A small network was shown many inputs. Here are its activations along a few directions, one row for each input.
In each table, some parts of the input vary, and every possible input appears once, in random order.
A made-up example of a description, with smaller parts first: values(3) and (point or line(11) or (line(4) and ring(8))).
Shared parts are said once, and a part with two or three values counts as separate values.
(in the rows, 128 means zero)

Other details of the inputs shift rows strongly along three fixed directions, in all tables alike. That doesn't count.

A family of inputs:
r1: [119 147 113 142  75 164 145 164  86  70 141 173]
r2: [103 117 106 112  75 166 153 152 105  69 105 165]
r3: [112 115 126 140  68 153 155 175 127  79 107 160]
r4: [127 137 179 111 117 178  90 125 165 161 137 174]
r5: [100  78 150  97 128 132  92 128 128 119 149 143]
r6: [214 149 196  68 138 201  61 137 142 201 126 159]
r7: [102  62  83 162 135  92 162 124 135  88 146 126]
r8: [102 137 115 126  89 167 152 145  87  64 112 179]
r9: [107 114  69 160 132  75 157 122  82  98 137  96]
r10: [ 98  63 146 128 157 111 122 121 153 139 172 134]
r11: [109  33 158 133 158 115 115 131 160 116 198 142]
r12: [113  95 168 122  79 180  82 169 146 118 180 188]
r13: [169 210 178 110 152 147 106 119 136 175  99 114]
r14: [ 98 116 115 156 115 152 165 135 115  84 136 172]
r15: [162 196  98 110 102 152 156 124 107 101  72 129]
r16: [113  52 137 109 145 104 105 128 155 126 167 122]
r17: [130  82  91 124 136  89 156 117 140 121 122  84]
r18: [102  73 134 154 142 104 103 130 147 143 188 129]
r19: [122 126  60 141 124  69 141 111 107 136 108  64]
r20: [145 149  78 134 159  76 183  85 141 177  83  47]
r21: [150 175 149  90 115 153  87 103 161 197  85 115]
r22: [108 128 127 161  82 154 153 165 136  88 114 180]
r23: [119 124 107 133  59 164 145 167 101  75 130 154]
r24: [120 137  88 167 160  69 177 112 124 132 106  86]
r25: [120 130  81 150 163  85 188  98 121 133 112  86]
r26: [145 193 117 135 120 152 149 105 132 150  82 128]
r27: [129 175 131 130 102 143 136 146 105  98  91 151]
r28: [138 150 169  86 115 165  77 115 163 185 112 140]
r29: [157 143 142  93 193  79  77  73 137 190 125  66]
r30: [151 168 181 110 139 173 108 110 152 173 128 142]
r31: [142 134 164 112  90 168  87 146 151 158 150 144]
r32: [ 96  62 150 158 162 110 104 132 135 126 217 147]
r33: [109 106 186 100 113 188 100 149 111  92 161 190]
r34: [133 125 145 139 179  94  92  97 146 192 170  93]
r35: [123 147  72 165 158  75 161 107  96 131 127  79]
r36: [134 161  90 163  70 157 172 152 129 109 115 152]
r37: [136 167  96 144  77 153 167 152  83  82 112 140]
r38: [132 146  82 120  72 150 148 137 112  76  77 141]
r39: [135 167  89 113  80 153 166 128 131 128  64 125]
r40: [119 112  76 177 140  87 190 124 110 111 149  94]
r41: [ 86  73  97 132 150  91 165 125  89  76 146 121]
r42: [181 203  88  95 101 139 151 110 129 145  44  76]
r43: [113  98 173 109  82 182  71 168 129 104 180 189]
r44: [ 99  40 166 110 173 105  78 124 126  99 204 149]
r45: [217 201 197  79 137 179  71 145 135 229  82 134]
r46: [159 154 165 108 118 172  99 121 176 161 126 154]
r47: [ 96  63 154 115 150  88  88 136 135 122 157 119]
r48: [110 142 132 136  90 153 152 171  95  57 114 177]
r49: [ 98  25 150 115 146 109  86 132 156 116 188 144]
r50: [105  74  88 166 152  92 172 119 123  81 157 128]
r51: [123 120 162 110 203  98  92  89 133 178 157 101]
r52: [121 120 152 126  75 172  86 157 143 130 156 174]
r53: [138 195 112 160 106 142 163 132 127 123  75 137]
r54: [159 180  99  99 100 138 127 113 132 136  66 106]
r55: [141 136 107 144 158  68 164 110 147 167 100  62]
r56: [120 103 176 140  93 183 100 162 152 122 187 188]
r57: [122 116 107 110  76 163 142 155 117  62 111 164]
r58: [134 174  94 137  79 129 157 142 132 124  58 119]
r59: [129 153 106 146 180  65 146 103 116 148 104  72]
r60: [168 209 117 122 132 149 138 106 126 136  84 122]
r61: [ 98  96  78 145 127  66 156 132 108  93 100  89]
r62: [122 160 105 165  80 145 166 152 134 102  81 155]
r63: [144 133 144 101 171  70  95 102 166 213 109  56]
r64: [107  99  61 148 115  76 154 129  99 104 127  88]
r65: [118 111 158  91  96 176 109 144 126 108 130 160]
r66: [124 103 163 109 166  82  69 110 165 198 133  86]
r67: [164 155 180 107 163 152  87 103 168 178 148 134]
r68: [161 236 112 137 131 128 154 117 115 149  55 104]
r69: [ 88  83 100 149 163  95 173 124  96  79 152 125]
r70: [127 160 110 157  82 148 176 158 137 101  86 156]
r71: [ 92  66  76 162 112  86 143 141 117 102 154 112]
r72: [113  62 139 134 155 107 112 118 161 130 174 136]
r73: [156 146 181 117 132 177 105 122 159 142 148 160]
r74: [152 110 167  88 194  93  83  91 139 172 156  79]
r75: [152 124 128  96 167  82  83  82 168 206 113  61]
r76: [117 174 102 145 105 164 169 131  92  83  90 161]
r77: [ 98  78 113 172 151  84 179 140 118  87 152 119]
r78: [131 178  91 148  73 153 154 149  82  85 108 153]
r79: [124 141  91 120 169  72 144  85 105 150  98  67]
r80: [ 92  88 111 162 163  80 168 143 101  75 150 124]
r81: [ 85  79 107 153 146  74 147 140  94  73 141 121]
r82: [168 183 186  94 155 170  79 111 150 163 133 145]
r83: [187 133 186 102 105 209  65 171 115 179 165 185]
r84: [106 124 122 127  72 151 145 175 111  63 103 165]
r85: [ 89  51  92 135 126  97 169 133 120  94 138 111]
r86: [109  81 148 131 180 106 101 113 127 112 180 134]
r87: [153 174  67 158 162  69 175  91 124 175 110  49]
r88: [144 182 113 128 107 150 142 109 147 160  76 125]
r89: [148 132 149  92 175  72  94 101 147 195 110  48]
r90: [116 126 186 133 118 188  86 160 120 106 196 201]
r91: [100  62 164 144 174 111 103 136 117 115 224 136]
r92: [121 129 169  87 108 171  72 125 138 142 123 157]
r93: [122 142 177 115 126 187 116 140 117 109 146 179]
r94: [131 170 113 138  89 145 174 158  91  72  83 143]
r95: [109  72 169 140 151 144  95 128 149 107 191 177]
r96: [167 216 160 119 139 157  87 110 130 188 125 123]
r97: [203 214  94 100 106 175 169 124  95 178  31 110]
r98: [137 148 105 149 174  67 164 105 134 159 108  71]
r99: [119  91 146 141 159  99  92 116 157 178 184 113]
r100: [143 112 154 116 193 102 112  98 137 149 160  95]
Each input here is: values(4) and (point or (line(4) and ring(6))).
Question: The inputs of r43 and r84 match in every part but the values(4) part. If r31 is changed in the same way as r43 into r84, which row does it become?
Answer: r3
Question: Start at r18 and move only the line(4) part, one step at a time. The first step leads to r99. Which rows follow, in order?
Answer: r36, r56
Question: Change only the values(4) part in r12. List by row number the other rows that result.
Answer: r16, r39, r63
Question: Change only the ring(6) part in r24. List by row number the other rows that result.
Answer: r22, r27, r47, r58, r68
Question: Change only the ring(6) part in r82. List by row number the other rows that result.
Answer: r15, r16, r46, r57, r67

A family of inputs:
r101: [125  77 145 123 162 104 104 115 138 153 182 108]
r102: [153 181  80 113  96 128 165 113 128 115  52 102]
r103: [123 151 156 121  66 198 104 152 154 110 118 185]
r104: [105 101 107 156 163  62 150 122 127 131 146  94]
r105: [126 149 155 104  87 189 100 151 105 104 131 180]
r106: [ 91  74 130 152  96 147 122 165 116  74 190 185]
r107: [120 123 151 123  71 189 120 148 148  98 127 185]
r108: [101  97  86 172 121 135 193 145  97  60 139 164]
r109: [113  96 153 115 149 104  79 112 168 167 161 114]
r110: [111  55 149 126 132 133 112 150 133 121 167 155]
r111: [169 186  96 118 120 140 152 111 125 169  86 101]
r112: [151 166 170 110 104 182  80 136 146 158 143 155]
r113: [114 116  69 179 137  94 202 119 100  83 124 109]
r114: [114 108 131 153 175  91 124 109 131 139 163 108]
r115: [136 161 176 128  86 201 123 159 136 107 125 194]
r116: [143 150 168 114 141 162 101 126 129 118 141 161]
r117: [121 119  96 150 183  46 156 103 131 157 124  52]
r118: [165 183 135 116 122 123  99 119 150 196  93  97]
r119: [115 111  75 147 139  83 194 133  97  69 108 102]
r120: [140  97 140 104 155  98 102 122 131 144 134 101]
r121: [192 227  85 101 119 130 148 100 118 165  52  73]
r122: [141 205  81 138 121 129 174 111  87 112  63 107]
r123: [ 93 112  84 185 109 119 181 148 100  59 145 161]
r124: [115  81 154 125 181 100 119 120 141 154 165 117]
r125: [132 154  87 153  68 152 168 162 112  89  84 143]
r126: [144 170 182  89 158 134  81 111 132 178 115 115]
r127: [100  66 153 113 131 121  97 146 109 107 158 145]
r128: [153 153 159  91 138 148  88 102 172 200 109 117]
r129: [135  86 164 115 154 110  89 123 150 169 158 108]
r130: [100  84 124 106 154  87 111 108 128 131 135 100]
Question: The inputs of r120 and r119 match in every part but one. If r125 is changed in the same way as r120 into r119, which row does it become?
Answer: r117
Question: What do these inputs look like to the network?
Answer: line(5) and (values(2) or line(4))
Question: Which other rows agree with r122 in the line(5) part? List them by row number.
Answer: r108, r113, r114, r116, r123
Question: Start at r109 and move only the line(4) part, one step at a time. The first step leads to r103. Which rows follow, in order?
Answer: r107, r128
Question: Change only the line(5) part in r130. List by row number the other rows that result.
Answer: r105, r122, r126, r127
